[[+4.14 +6.00 -4.56 -1.32 +1.24 +2.42]
 [-1.65 -4.23 +2.63 +0.62 -1.28 +3.15]
 [+5.82 +0.75 +0.27 -1.06 +0.35 +1.34]
 [+4.49 -1.07 +1.29 +0.25 +0.20 +1.70]
 [+7.44 +0.26 +0.28 -0.88 +0.07 -3.67]
 [-4.78 -2.84 +2.66 -1.04 -2.11 +3.27]
 [-3.80 -3.77 -2.38 -0.42 -1.60 +1.76]
 [+5.80 +6.52 -6.33 -7.61 +0.38 +2.31]
 [+0.71 -1.63 +2.29 +1.26 +0.08 +4.40]
 [+4.27 +5.66 -2.40 -0.38 +7.86 +2.96]
 [-1.90 +0.00 -1.66 +1.72 +0.40 +1.61]] => -1.32

[[+3.70 -2.67 +5.91 -5.63 +1.67 -2.47 +1.50 +4.22 +6.79 -3.17 -5.36 +5.91
  +2.04]
 [-1.35 +7.92 -3.36 -2.87 -2.51 +6.61 +5.85 -2.99 -2.36 -1.22 -3.91 -2.54
  -4.61]
 [+3.19 -0.42 +5.66 -6.94 +0.26 -0.36 +3.11 +4.19 +6.40 -4.05 -6.82 +5.84
  +1.01]
 [-5.11 -7.87 -5.21 -1.92 -1.54 -6.62 -8.18 -5.83 -0.78 +1.61 -0.73 -5.39
  +3.18]
 [+2.99 -2.82 +5.22 -5.65 +1.31 -2.71 +1.22 +3.44 +6.41 -3.34 -5.40 +5.47
  +1.55]
 [+3.92 -2.59 +6.00 -5.39 +1.93 -2.45 +1.63 +4.33 +6.82 -3.03 -5.18 +5.99
  +2.04]
 [+1.97 -3.98 -2.54 +7.81 +4.48 -3.95 -1.03 -3.47 -3.65 +0.40 +8.36 -2.05
  -4.21]
 [+3.57 -2.03 +5.88 -6.13 +1.29 -1.90 +1.96 +4.25 +6.81 -3.38 -5.94 +5.95
  +1.84]
 [+1.80 -4.54 -2.60 +7.93 +4.59 -4.48 -1.54 -3.58 -3.53 +0.55 +8.54 -2.11
  -3.93]] => -5.36

[[+0.31 -1.92 -0.16 -1.85 -4.00 -5.12 -0.78 +0.20 -0.17]
 [+0.43 -0.31 -0.90 -0.95 +0.19 +3.93 +1.22 -1.80 +0.45]
 [+4.70 -1.72 +3.17 -0.66 -8.33 +3.27 +7.60 -2.99 -1.87]
 [+0.14 +2.79 +0.56 -0.13 +0.43 +4.14 +0.68 +0.52 -0.69]
 [-0.83 -2.07 -0.27 +0.11 -0.99 -4.51 -0.34 +0.16 +0.37]
 [+0.15 +1.47 -0.21 -0.51 -2.45 +6.38 +2.60 +0.55 +0.38]
 [-0.05 -0.36 +0.51 +0.28 +1.54 -2.47 +1.08 -2.99 +0.17]
 [-1.30 +1.43 +0.90 +0.75 +1.99 +5.66 -0.28 +0.68 -1.05]
 [-0.71 -2.08 -0.61 -0.89 +0.72 -2.10 +1.53 -0.97 -0.26]
 [+0.10 +3.74 +1.92 -0.39 -2.11 -2.11 -1.77 -3.73 +1.05]
 [+1.02 +3.04 -1.26 +0.63 +0.32 +2.79 -0.48 -0.08 -0.69]
 [-0.68 -0.21 +0.85 +0.42 -1.76 -1.57 +0.61 +2.28 +0.00]] => -0.78

[[+3.71 +2.14 -0.23 +0.74 +1.52 +0.04 -1.33 +0.77 +0.14 +0.08 -0.12 +0.64
  -0.39 +0.51 +1.21 +2.37]
 [+0.13 +1.39 -1.04 -1.05 -0.79 -0.14 +2.20 -0.12 +0.51 -0.06 +0.23 -0.23
  +0.37 +0.60 -0.29 -1.30]
 [+2.36 -6.24 +0.64 -1.64 +0.72 -3.50 -0.25 +0.67 +0.38 -0.14 -1.09 -0.60
  -1.62 +2.25 +0.08 -1.74]
 [-0.77 +1.11 +0.54 +1.12 -2.86 +0.38 -2.72 -1.56 +0.63 -0.01 -0.88 -0.36
  -0.84 -0.38 -1.58 +0.26]
 [+2.95 +3.85 +0.02 +0.62 +0.30 -3.28 +0.66 -1.41 +0.42 +0.02 +0.04 -0.70
  +0.14 -0.54 -0.25 +0.46]
 [+1.20 +3.72 +0.82 +0.38 +2.27 -0.01 -0.45 +0.30 +0.20 -0.04 -0.14 -0.48
  -0.56 +0.56 +3.17 -0.84]
 [-0.38 -2.06 -0.43 -1.15 -0.18 -2.56 +0.89 +0.04 +2.31 -0.39 -1.04 +0.02
  -0.65 +0.52 -0.09 -0.39]
 [-0.67 +0.37 -0.79 +0.64 +0.22 -0.32 -2.38 -0.53 -0.90 -0.39 +0.50 -0.06
  -1.51 -1.31 +1.13 -0.09]
 [+0.11 -1.04 -0.44 +0.93 -0.08 +2.29 +3.38 -0.79 +1.66 -0.72 -0.39 +0.21
  +0.21 +0.97 -5.10 +2.11]] => +0.51

[[-1.91 +2.57 -0.23 -3.31 -3.74 +1.18 +1.87 -4.52 -0.81 -6.93 -5.33 -2.73
  +0.74 -1.27 -5.98]
 [+1.16 -0.08 -4.47 -6.56 +1.81 -4.74 +1.34 -0.99 +5.90 -4.11 +0.86 -4.35
  +0.50 +1.44 +1.64]
 [-0.58 -2.58 -3.76 -2.96 -3.35 -4.36 +4.31 +0.12 -1.84 -5.89 -0.09 -7.93
  +0.16 -1.58 +0.34]
 [-5.41 -5.14 -2.50 +0.78 -4.50 +1.13 +1.54 +1.93 +2.59 -2.94 +2.28 +0.67
  +4.27 +2.00 -5.20]
 [+1.49 -2.00 -2.48 -2.55 -0.89 -5.38 +4.62 -5.19 +3.54 -3.09 -6.72 -4.10
  +2.39 -1.04 +1.65]
 [-3.66 +0.43 -2.60 -2.65 +1.76 -4.13 +2.61 -0.75 +4.20 -2.97 -2.00 -1.76
  +2.24 +5.33 -6.45]
 [-4.43 -0.47 +1.13 -2.79 +0.24 -2.22 +1.02 -6.35 +3.83 -0.96 -3.83 +0.24
  +3.22 +1.89 -0.90]
 [-3.33 -3.82 -5.64 -7.32 -5.00 +2.02 +6.24 -1.68 -1.58 -2.36 +1.35 +1.46
  -0.81 +4.33 -7.18]
 [-5.01 -1.41 -4.48 -1.22 -3.62 +2.04 +5.96 -1.01 -2.46 -3.48 +4.91 +5.17
  -0.50 +3.53 -1.01]
 [-5.14 -2.65 -7.09 -5.11 +1.74 -2.85 +1.04 +0.04 +3.06 +0.18 -0.53 -3.76
  -0.32 +2.33 +0.38]
 [-2.19 +4.20 -3.20 +0.10 -4.47 +1.11 +2.02 +0.73 -3.74 -3.26 -1.05 +1.12
  +3.04 -0.43 -0.86]
 [+1.56 +2.89 -1.37 -5.66 -1.01 -2.94 +5.05 -6.27 +2.06 -6.64 -1.29 +2.68
  -2.81 +1.17 +2.56]] => +0.74

[[+2.31 +1.58 -3.17 +0.09 +0.93 +4.31 -1.21 +4.97 -2.08 -3.04 +0.67 -2.55
  +4.65 +4.15]
 [-5.02 -4.27 +1.19 +0.13 +0.27 -1.06 -1.55 -6.01 +1.17 +3.09 +0.28 +0.37
  -5.86 -5.55]
 [-5.49 -4.38 +0.08 +1.05 +1.69 +0.41 -2.60 -5.06 +1.52 +3.12 +1.55 -0.32
  -4.94 -4.89]
 [-3.56 -2.47 -2.96 +2.28 +3.85 +4.32 -3.90 +0.10 +0.85 +1.00 +3.42 -2.30
  +0.02 -0.58]
 [+1.13 +0.84 -3.50 +0.77 +1.91 +4.80 -2.02 +4.44 -1.45 -2.33 +1.57 -2.73
  +4.15 +3.55]
 [-5.49 -4.38 +0.08 +1.05 +1.69 +0.41 -2.60 -5.06 +1.52 +3.12 +1.55 -0.32
  -4.94 -4.89]
 [+4.30 +2.09 +1.30 -3.62 -4.83 -1.65 +3.04 +1.23 -3.53 -3.21 -4.48 +0.25
  +1.01 +1.57]
 [-5.45 -4.28 -0.32 +1.29 +2.09 +0.94 -2.87 -4.55 +1.54 +2.99 +1.90 -0.58
  -4.45 -4.49]
 [+4.19 +1.97 +1.52 -3.72 -5.00 -1.93 +3.15 +0.88 -3.49 -3.08 -4.63 +0.39
  +0.67 +1.28]
 [+2.30 +1.57 -3.16 +0.09 +0.92 +4.30 -1.21 +4.96 -2.07 -3.03 +0.67 -2.54
  +4.63 +4.13]
 [-3.35 -3.39 +2.51 -1.39 -2.00 -2.87 +0.22 -6.26 +0.21 +2.31 -1.77 +1.17
  -6.12 -5.47]
 [-4.59 -3.33 -2.22 +2.20 +3.63 +3.40 -3.86 -1.60 +1.30 +1.90 +3.25 -1.80
  -1.62 -2.07]] => -2.55

[[-3.94 -5.41 -2.87 +3.33 -0.65 -3.22 -2.37 -4.98 +0.87 -0.80]
 [-1.37 -1.98 -2.90 +0.16 -6.47 +0.26 +2.43 -1.75 +1.18 -6.34]
 [+1.94 +3.14 +2.28 -3.65 -3.40 +1.63 +2.73 +2.84 -1.24 -3.35]
 [+1.37 +2.21 +0.97 -3.01 -4.77 +1.64 +3.15 +2.02 -0.60 -4.67]
 [-3.85 -5.18 -2.04 +3.26 +0.84 -3.60 -3.15 -4.80 +0.42 +0.63]
 [-3.57 -4.68 -1.13 +2.96 +2.05 -3.76 -3.65 -4.37 -0.04 +1.79]
 [+0.25 +0.46 -0.94 -1.74 -6.14 +1.27 +3.23 +0.45 +0.31 -6.00]
 [-2.11 -3.05 -3.52 +1.04 -6.05 -0.38 +1.74 -2.74 +1.43 -5.95]] => -4.98
